These are the activations of a small neural network, seen along a few directions. Each row is one input.
In each table, some parts of the input vary, and every possible input appears once, in random order.
A made-up example of a description, with smaller parts first: one of 2 separate values, together with either a single point or one of 9 places along a line or (one of 5 places around a ring, together with one of 6 places along a line).
Shared parts are said once, and a part with two or three values counts as separate values.

Other details of the inputs vary at random and push rows far along two fixed directions, the same in every table; ignore that.

Rows:
r1: [-49  41  -6 -50 -45  39  57  -1  -5  -9 -18  23]
r2: [-29  62  18 -28 -44  -5  56 -20 -14  18 -19  41]
r3: [-33  75  16 -28 -51   5  66 -11 -22  11 -18  30]
r4: [ 31 -43  -2  21  46  -9 -30  18  22  -1  20 -38]
r5: [-20  16 -13  24 -32   1 -43 -25  -7 -19 -31  11]
r6: [ 31 -48  -3  13  40  -5 -34  22  20   1  25 -39]
r7: [-23  18  10  24 -27   1 -48 -23 -14 -10 -35  28]
r8: [ 38 -37   9  25  52 -18 -25  16   7   9  18  -7]
r9: [ 31 -14   2 -32  21 -16  61  -1  13  26  27  -8]
r10: [-22   7 -11  19 -31  14 -48 -17   8 -20 -23   6]
r11: [ 39 -45  -4  24  45  -1 -31  24  17   4  32 -19]
r12: [  7   1   5 -42  32 -12  94  11   4  17   5  -1]
r13: [ 42 -39 -10  37  48 -33 -20  -1   9   7  13 -15]
r14: [ -5   8  28  15 -32   3 -55 -19 -15   2 -11   4]
r15: [-22  17   2  23 -28  -4 -47 -28 -15 -11 -37  21]
r16: [  2 -14 -16 -35  25 -17  82  -3  28  11   6  -6]
r17: [  3 -10  -7 -43  30 -10  84   9  20  12   6 -19]
r18: [ 42 -35   1  33  54 -26 -23  11   0   6  13 -29]
r19: [ -4   7  22  13 -33  -2 -52 -26 -11   4 -13  14]
r20: [-18  19   2  24 -30  14 -47 -13 -14 -15 -26  28]
r21: [ 45 -34 -15  40  49 -27 -20   4   5   2  14 -20]
r22: [  5   2  -5 -40  27  12  86  24   7   9  19   0]
r23: [-16  20  -1  32 -28   5 -45 -20 -14 -15 -30  24]
r24: [ -1  46  10  39 -30   0 -36 -10 -23  -1  -8  14]
r25: [-57  28 -13 -60 -57  20  55 -24  12  -6 -27  26]
r26: [ -6  39  29  34 -32  -6 -44 -11 -24   6 -13  17]
r27: [-25  67   8 -22 -47  -1  59 -19 -13  14 -17  38]
r28: [-23  15  -4  21 -27  13 -41 -12  -5 -21 -28  -3]
r29: [ 44 -26  -9  41  51 -14 -19  17  -1  -2  19 -23]
r30: [-21   8 -11  11 -36  28 -51  -1  -9 -19 -11  -1]
r31: [-24  12  -9  21 -35  -4 -43 -31  -4 -15 -33  17]
r32: [ 40 -30   6  30  49  -6 -22  28  -2   1  22 -21]
r33: [ 41 -39   1  29  50  -5 -25  22  12   5  28 -10]
r34: [-27   4   5  13 -36  20 -54 -12  -1 -11 -18  25]
r35: [ 28  14   7 -15  21 -30  75   4   8  32  25  10]
r36: [ -2  12  20  21 -33   7 -55 -15 -17  -2  -7   1]
r37: [-28   2  -5   4 -43  17 -51 -16  -1 -12 -18  16]
r38: [  4  -1 -23 -32  25  -3  82   9  16   3   9 -19]
r39: [  5  -3  -3 -45  24  -9  92   6  13  17  10  17]
r40: [ 43 -30   8  24  33 -31 -29  15  -7  15  51 -16]
r41: [-33   3  -2   2 -39  16 -53 -17   4 -15 -24   9]
r42: [  0   2   5 -48  24  12  91  27   6  11  15   1]
r43: [ 38 -48 -14  16  36  -5 -31  20  17   2  31 -27]
r44: [ 33 -48 -12  26  42 -17 -28   6  30   0  21 -25]
r45: [ 43 -26 -17  39  48 -19 -18  11  -2  -3  16 -29]
r46: [  8  -4  -6 -34  28 -20  92  -1  13  17   5  11]
r47: [-25  17   2  16 -30   3 -45 -20 -13 -16 -34   4]
r48: [-34  51   3 -36 -43  11  46  -2 -31   0   8  16]
r49: [ -1 -20  -8 -64  18   0  77  15  20  16  18  -7]
r50: [-21  11 -11  23 -28   7 -41 -21   2 -18 -28   8]
r51: [ 33 -38  -9  25  42  -4 -28  22  19  -6  22 -41]
r52: [-23   4 -12  10 -37  19 -51 -14   5 -19 -18   5]
r53: [-31   7  11   7 -34  23 -56  -9  -4 -10 -22  23]
r54: [-15  25  17  22 -36   6 -56   2 -37  -7  10   3]
r55: [-26  11   9  14 -33  33 -55   5 -11 -17 -16   7]
r56: [  7   9 -10 -39  25   5  91  19   2   7  13   1]
r57: [ 38 -34  14  25  51 -12 -24  24   1   7  19 -17]
r58: [ 35 -36 -19  28  42  -3 -26  19  20  -8  23 -39]
r59: [-21   9 -15  13 -34  25 -50  -6  -1 -22 -14  -6]
r60: [-19  22 -16  25 -29   8 -41 -17 -14 -23 -27   0]
r61: [-59  45  13 -60 -46  26  66 -15  -5   2 -33  50]
r62: [-17  33   6 -33 -37  11  41 -18  -9   6  -7  12]
r63: [-27   9  -5   9 -39  26 -53  -4  -3 -21 -19  -6]
r64: [  3  -9   1 -47  26  -2  88  11  18  18  16  16]
r65: [ 18   1   0 -33  18 -18  65  18  -8  20  45  -6]
r66: [-41  45  21 -47 -48   7  44  -4 -31   8   1  20]
r67: [ 35 -38  18  22  50  -4 -27  28   6   8  24 -17]
r68: [-62  35   3 -72 -58  32  56  -7  -6  -3 -28  20]
r69: [ 31 -42  -7  27  48 -23 -24   6  21   4  13 -25]
r70: [ -1 -11 -11 -58  13  13  78  27  10   8  20 -19]
r71: [-30   6  -1  11 -31  11 -50 -20   7 -17 -29   9]
r72: [ 36 -41  -9  28  48 -31 -26   3  13   4  13 -25]
r73: [ -1   6  15  17 -35  -4 -51 -29  -7   4  -9  16]
r74: [ -2 -11   7 -58  23  12  81  26  15  16  17  -5]
r75: [-16  19  20  15 -35  -3 -55 -10 -29  -1   3  16]
r76: [ 42 -28   2  37  52 -16 -19  20  -3   0  17 -25]
r77: [ 38 -32 -12  30  46 -19 -20  15   4  -4  16 -38]
r78: [  6   7 -12 -39  27 -12 100   9  -1   9   3 -12]
Description of these inputs: one of 6 places around a ring, together with either one of 3 separate values or one of 10 places around a ring.
Q: Changing only the place on the ring of 6 turns r29 into r76. The same change can be made to r24. Which row results?
A: r3
Q: Change only the place on the ring of 10 in r37. List by row number the other rows that result.
A: r13, r16, r25, r31, r34, r39, r44, r46, r64
Q: Start at r73 and move only the place on the ring of 6, one step at a time. The first step leads to r19. Which rows follow, in order?
A: r14, r36, r62, r9
Q: Start at r38 and move only the place on the ring of 10, one step at a time. The first step leads to r58. Which rows follow, in order?
A: r59, r30, r1, r22, r56, r29, r45, r60
Q: List by row number the other rows that have the place on the ring of 6 in common with r18.
A: r4, r6, r12, r14, r17, r26, r47, r57, r66, r67, r68, r74
Q: Change only the choice among 3 separate values in r9. List by row number the other rows that result.
A: r27, r65
Q: Change only the choice among 3 separate values in r2. List by row number the other rows that result.
A: r19, r75
